Each row below holds a small network's activations on one record, seen along a few directions.
Records have a field called Nuzaz. Each example row is followed by its value.
Other fields move the rows too, some of them a lot.
(in the rows, 500 means zero)
Random noise pushes rows far along 2 fixed directions. That doesn't count. These rows show it; they differ only by the noise:
[464 687 385 464 422 563 539 465 593 440 448 447 489 432 489 413 631 462
 520 612 579 478 500 539]
[378 766 397 563 426 451 540 450 542 388 527 556 502 480 612 416 622 498
 507 614 656 516 357 502]
[438 515 445 476 382 449 416 578 304 685 470 261 560 322 510 381 626 654
 493 438 320 388 739 326]
[416 674 408 513 412 478 504 491 486 486 491 444 516 423 552 405 625 534
 507 562 540 469 503 460]

[608 368 453 378 506 640 526 476 643 400 462 496 389 504 269 479 440 419
 469 582 537 536 579 641] | s7
[417 766 418 517 392 367 527 512 447 540 592 503 545 480 673 434 487 578
 443 423 676 598 434 455] | s11
[489 701 405 650 405 478 583 507 355 502 602 361 489 516 713 438 484 490
 569 552 560 545 450 445] | s1
[394 627 455 562 518 247 489 486 370 471 564 603 539 458 647 484 524 564
 531 452 543 588 370 391] | s26
[511 460 516 516 437 655 500 499 552 485 418 526 430 521 395 634 547 459
 502 487 457 470 573 537] | s23
[507 573 472 517 579 475 689 494 500 487 598 487 389 583 631 568 476 433
 613 571 516 473 392 454] | s17
[354 831 418 607 372 330 508 467 433 521 630 486 633 443 767 380 541 557
 481 459 602 640 458 405] | s8
[529 403 586 575 639 587 648 375 505 455 649 583 420 579 604 569 421 596
 615 593 486 465 364 492] | s8
[367 541 505 631 427 392 509 508 414 435 555 684 531 559 662 558 537 552
 563 567 605 442 371 489] | s21
[673 399 508 261 548 706 476 513 732 492 315 357 428 551 295 449 531 344
 506 528 461 401 647 658] | s15
[404 598 437 598 543 557 548 519 450 504 624 394 517 537 570 501 516 540
 532 530 480 504 543 446] | s25
[376 627 543 342 371 390 404 561 522 450 343 524 602 455 453 442 440 517
 451 374 555 607 507 542] | s2
[593 269 450 402 469 581 474 669 375 732 382 194 580 373 314 421 481 532
 552 370 166 341 838 462] | s1
[452 491 459 381 400 413 436 583 391 587 527 430 509 415 422 441 494 612
 425 384 383 508 699 450] | s7
[456 427 577 363 438 462 380 488 635 417 288 612 565 468 352 433 468 466
 416 357 587 526 414 586] | s18
[510 514 460 501 445 508 504 511 349 701 547 408 506 489 580 354 424 618
 507 479 427 432 700 404] | s10
[464 632 469 529 560 575 597 426 585 440 528 576 428 593 611 382 486 390
 534 651 586 525 439 583] | s10
[454 643 392 490 439 443 544 604 519 458 480 461 580 470 511 472 485 442
 534 463 476 565 495 549] | s1
[500 497 454 464 442 413 417 585 183 802 518 186 666 372 617 463 520 657
 454 369 257 465 794 307] | s22
[512 290 606 444 512 396 434 611 414 608 375 496 515 442 414 434 514 575
 454 298 479 475 463 532] | s13
[620 554 508 345 556 744 445 515 764 343 399 537 355 565 390 530 539 298
 527 570 621 492 438 737] | s15
[363 540 483 674 543 325 471 494 363 467 684 530 538 534 619 519 446 536
 419 520 586 571 312 411] | s12
[364 582 460 649 372 242 385 523 301 576 543 414 480 537 628 539 471 676
 477 385 439 553 466 347] | s6
[522 447 497 528 597 561 584 460 455 504 508 531 504 540 428 541 469 444
 391 570 472 412 477 508] | s12
[513 607 420 498 456 524 530 484 473 645 553 357 525 506 574 401 526 505
 496 491 554 461 534 455] | s11
[551 397 477 427 519 500 441 448 632 312 409 692 590 559 382 567 458 466
 407 476 556 451 339 654] | s16
[623 389 517 511 619 601 519 517 590 426 533 664 413 587 400 543 469 411
 550 531 515 524 370 615] | s20
[436 446 647 791 649 344 524 491 281 392 702 798 541 654 697 635 404 579
 425 448 528 474 202 332] | s19
[435 620 465 505 560 491 535 439 602 427 540 555 462 611 604 478 507 404
 496 545 686 501 296 590] | s11
[373 394 600 644 524 421 480 511 312 503 634 679 539 549 515 588 482 543
 484 435 522 522 370 386] | s23
[551 357 608 453 547 409 383 570 525 450 460 620 563 554 367 501 464 508
 425 433 458 418 392 578] | s15
[567 469 475 459 427 633 566 537 522 506 398 436 490 475 432 532 573 448
 537 564 476 349 622 493] | s19
[553 533 466 447 518 618 548 476 712 419 455 612 489 539 363 423 445 378
 520 633 543 500 469 701] | s10
[429 500 567 382 402 533 316 594 396 602 338 399 514 386 383 458 542 557
 423 352 451 527 624 453] | s5
[359 714 446 596 447 279 462 541 605 313 519 810 568 495 696 450 511 568
 411 506 748 672 238 472] | s24
[561 505 526 587 615 557 637 395 565 364 520 723 398 582 538 624 501 392
 502 678 665 390 306 604] | s19
[414 644 479 588 338 405 437 447 542 380 478 521 516 473 524 473 523 529
 445 484 519 611 392 494] | s4
[531 266 601 494 457 332 228 679 253 777 436 225 559 337 422 506 490 670
 492 362 260 400 778 270] | s9
[339 715 556 467 433 333 487 513 563 333 481 683 564 516 597 465 469 508
 443 434 722 651 257 614] | s2
[362 452 604 562 511 418 478 538 306 604 567 535 515 537 596 515 474 684
 484 472 472 532 360 283] | s5
[513 560 443 440 513 512 523 502 597 526 486 424 495 393 475 499 513 419
 532 501 500 482 620 447] | s27
[484 424 526 547 484 372 463 452 479 522 430 620 530 465 439 456 496 535
 483 377 408 522 396 506] | s26
[533 410 529 463 502 429 567 618 493 618 450 472 477 438 520 505 516 589
 497 451 459 548 435 482] | s13
[491 719 408 543 574 443 669 485 592 371 515 574 424 550 576 512 510 372
 603 596 662 557 405 509] | s17
[659 198 691 584 643 559 500 497 551 443 567 704 444 627 390 636 519 486
 529 509 462 443 466 582] | s3
[515 305 602 268 381 424 303 635 444 651 306 329 616 264 323 436 520 611
 385 175 323 497 738 466] | s18
[427 486 419 457 407 394 330 559 353 571 461 449 589 397 553 476 510 637
 465 411 418 381 545 387] | s16
[497 482 615 663 612 424 685 442 535 423 705 734 389 677 750 629 537 487
 528 677 601 508 257 493] | s3
[568 458 441 344 499 563 463 543 593 601 425 321 513 355 376 517 510 428
 538 454 411 430 744 450] | s27
[665 362 396 244 561 837 548 476 689 587 302 191 459 464 297 463 536 329
 567 580 371 383 797 685] | s22
[568 767 294 502 508 625 675 382 739 347 501 580 447 673 586 458 558 291
 565 669 819 569 250 680] | s14
[431 656 387 578 442 550 575 540 400 536 545 217 479 408 599 436 562 560
 542 643 481 499 666 403] | s25
[468 577 397 385 469 561 569 488 546 562 538 312 481 472 568 509 565 485
 530 571 434 496 558 431] | s4
[362 731 572 448 358 338 441 562 695 300 394 714 667 506 396 502 422 471
 424 439 698 650 279 653] | s2
[678 299 519 408 402 572 402 562 500 605 352 350 419 432 291 507 449 504
 509 433 243 463 690 534] | s20
[408 718 360 504 478 593 667 439 713 307 514 553 477 581 480 452 488 423
 500 627 709 516 400 680] | s25
[579 282 631 460 603 701 632 424 550 489 522 565 428 599 416 637 441 471
 654 625 467 443 439 554] | s21
[374 561 432 668 516 276 474 509 421 433 629 557 483 608 619 532 459 546
 485 493 645 611 305 444] | s6
[546 493 473 444 502 590 617 483 666 418 484 531 466 527 369 604 547 358
 472 557 579 505 553 631] | s23
[453 612 421 568 494 500 442 502 526 542 464 504 405 542 511 598 517 521
 507 467 520 546 449 526] | s6
[439 575 464 560 424 410 417 567 459 489 514 591 527 422 602 401 544 574
 460 497 520 449 445 429] | s24
[533 355 620 550 575 360 520 565 185 739 640 369 516 503 696 554 510 730
 452 491 211 397 593 261] | s28
[554 465 588 561 421 381 361 536 341 595 530 384 537 499 551 516 511 573
 464 429 489 479 542 400] | s9
[539 307 551 540 605 605 599 435 541 508 503 559 431 590 541 563 519 394
 541 569 526 415 529 594] | s21
[646 366 480 452 583 544 542 498 611 404 396 588 517 589 345 574 505 436
 484 520 520 439 404 694] | s14
[651 327 593 503 549 580 531 503 563 526 456 550 408 528 412 561 588 475
 544 616 470 340 599 584] | s3
[477 583 427 475 496 556 573 448 623 402 549 596 447 567 438 416 550 408
 477 617 595 519 408 614] | s7
[548 453 484 406 447 425 476 603 514 485 467 600 489 458 394 482 447 523
 465 390 467 540 512 580] | s20
[434 505 575 457 499 324 365 577 361 603 475 411 571 467 563 485 544 501
 451 349 411 525 563 372] | s9
[500 363 571 591 531 319 447 544 361 648 445 482 515 528 469 527 432 585
 507 324 313 397 560 377] | s17
[348 571 567 674 489 217 386 500 314 540 627 610 545 478 696 520 491 632
 481 425 532 391 359 329] | s27
[598 405 505 517 505 477 469 615 466 547 411 415 450 381 407 477 518 502
 533 515 497 521 510 513] | s13
[514 388 521 478 508 383 445 469 470 468 483 601 541 482 383 465 490 502
 510 387 444 469 406 554] | s26
[475 805 319 387 343 550 572 439 614 448 478 408 519 457 539 393 577 449
 476 499 656 619 578 519] | s4
[775 254 612 404 656 704 495 480 604 472 431 519 472 569 244 601 501 461
 495 548 365 427 572 644] | s28
[512 422 529 412 507 524 479 466 605 445 400 543 473 471 433 425 484 465
 453 397 552 467 485 571] | s18
[510 547 478 572 408 429 419 501 284 624 570 274 566 470 645 492 476 631
 495 485 434 482 595 411] | s22
[391 547 586 575 505 427 455 568 383 581 483 474 578 489 504 486 532 638
 481 467 530 545 484 292] | s5
[569 545 560 563 635 530 701 431 487 465 611 614 407 633 679 587 475 472
 465 712 483 488 336 453] | s28
[603 591 468 520 534 700 599 375 610 495 559 435 502 507 517 451 530 440
 591 572 560 547 532 552] | s8
[510 592 397 480 339 482 386 462 433 463 525 410 548 463 589 473 476 526
 459 453 560 522 476 455] | s16
[385 534 539 686 623 368 461 490 306 534 696 576 543 560 624 571 480 601
 436 473 521 523 329 381] | s12
[723 405 469 447 466 599 491 509 358 624 435 231 482 439 427 513 517 494
 509 484 385 447 661 500] | s14
[637 474 438 310 472 713 600 507 839 418 371 530 434 450 401 491 510 400
 473 607 541 547 492 648] | s24

Here are new rows. What is Nuzaz for each?
[677 211 552 364 569 704 394 593 458 719 436 304 498 416 241 489 417 535
 556 451 169 388 880 499] | s10
[527 426 448 448 542 596 513 471 432 554 535 292 371 516 519 418 531 430
 499 579 433 524 687 429] | s7
[514 404 611 455 502 438 543 552 528 526 536 570 474 482 532 527 524 578
 488 507 482 513 406 521] | s3
[500 520 529 541 430 351 395 400 569 319 441 683 476 530 441 571 441 472
 502 445 551 599 235 616] | s26
[462 438 498 484 467 426 507 580 416 575 584 519 479 434 652 478 441 639
 447 439 405 473 514 353] | s24
[319 650 436 580 453 455 584 501 392 545 536 344 524 522 702 369 583 609
 475 493 521 506 575 406] | s25
[420 623 463 508 514 508 595 396 574 387 529 615 400 621 603 393 586 460
 467 606 676 572 367 571] | s7
[550 720 336 385 484 701 702 515 685 397 383 360 455 487 505 422 566 262
 585 597 556 597 561 653] | s1
[484 688 370 535 574 635 713 435 656 344 476 517 420 629 616 433 521 275
 597 656 658 529 346 644] | s1
[716 258 675 574 795 719 746 302 640 338 663 789 257 777 531 714 488 389
 629 778 572 431 232 633] | s3
[599 416 491 479 587 619 523 480 600 382 499 646 433 535 459 505 455 527
 547 535 562 490 464 492] | s24
[479 575 567 664 665 437 563 354 550 326 670 734 457 660 634 609 468 482
 597 578 686 506 204 436] | s27
[584 495 393 466 487 679 623 530 684 523 313 419 495 477 358 447 490 367
 554 544 410 491 564 635] | s1
[542 598 335 488 453 605 594 537 457 624 486 288 535 523 575 401 519 438
 588 519 480 448 602 469] | s1
[743 409 463 414 625 823 610 408 576 544 459 333 482 574 420 584 516 446
 574 615 461 442 648 613] | s22
[479 357 585 261 307 349 225 650 569 531 242 520 708 294 173 476 437 587
 360 184 395 553 613 541] | s18
[541 518 481 493 584 612 579 420 650 334 484 607 361 590 519 455 372 368
 522 664 659 596 447 646] | s10
[553 527 469 453 474 684 467 486 582 535 438 486 382 464 376 508 556 458
 481 549 412 523 587 581] | s7
[493 394 624 435 475 530 398 560 498 536 418 514 566 474 248 526 498 518
 465 413 470 519 553 500] | s5
[651 381 431 354 501 722 539 488 678 448 437 384 409 470 234 447 510 348
 490 627 471 539 649 637] | s7
[417 490 522 420 418 461 399 535 501 477 350 435 526 467 412 418 480 476
 410 446 582 630 518 456] | s5
[500 248 634 443 476 397 326 563 484 481 380 521 553 382 399 463 448 557
 384 298 513 563 468 502] | s18
[556 526 487 483 576 533 752 484 535 456 545 522 343 544 553 547 445 454
 599 561 529 473 443 510] | s17
[641 314 617 438 557 460 476 504 467 536 496 587 506 500 367 585 490 513
 427 478 362 466 584 573] | s28
[412 640 411 527 469 363 436 569 513 467 537 577 551 447 652 445 510 530
 458 493 556 564 470 383] | s24
[490 378 596 434 491 474 425 550 525 431 395 520 520 459 418 462 412 501
 453 439 577 577 451 591] | s2
[393 563 434 586 505 301 471 514 411 542 552 513 521 593 555 503 510 582
 476 445 547 495 413 453] | s6
[603 422 518 457 614 630 496 510 605 535 464 435 450 529 385 518 537 436
 625 563 494 480 566 464] | s9
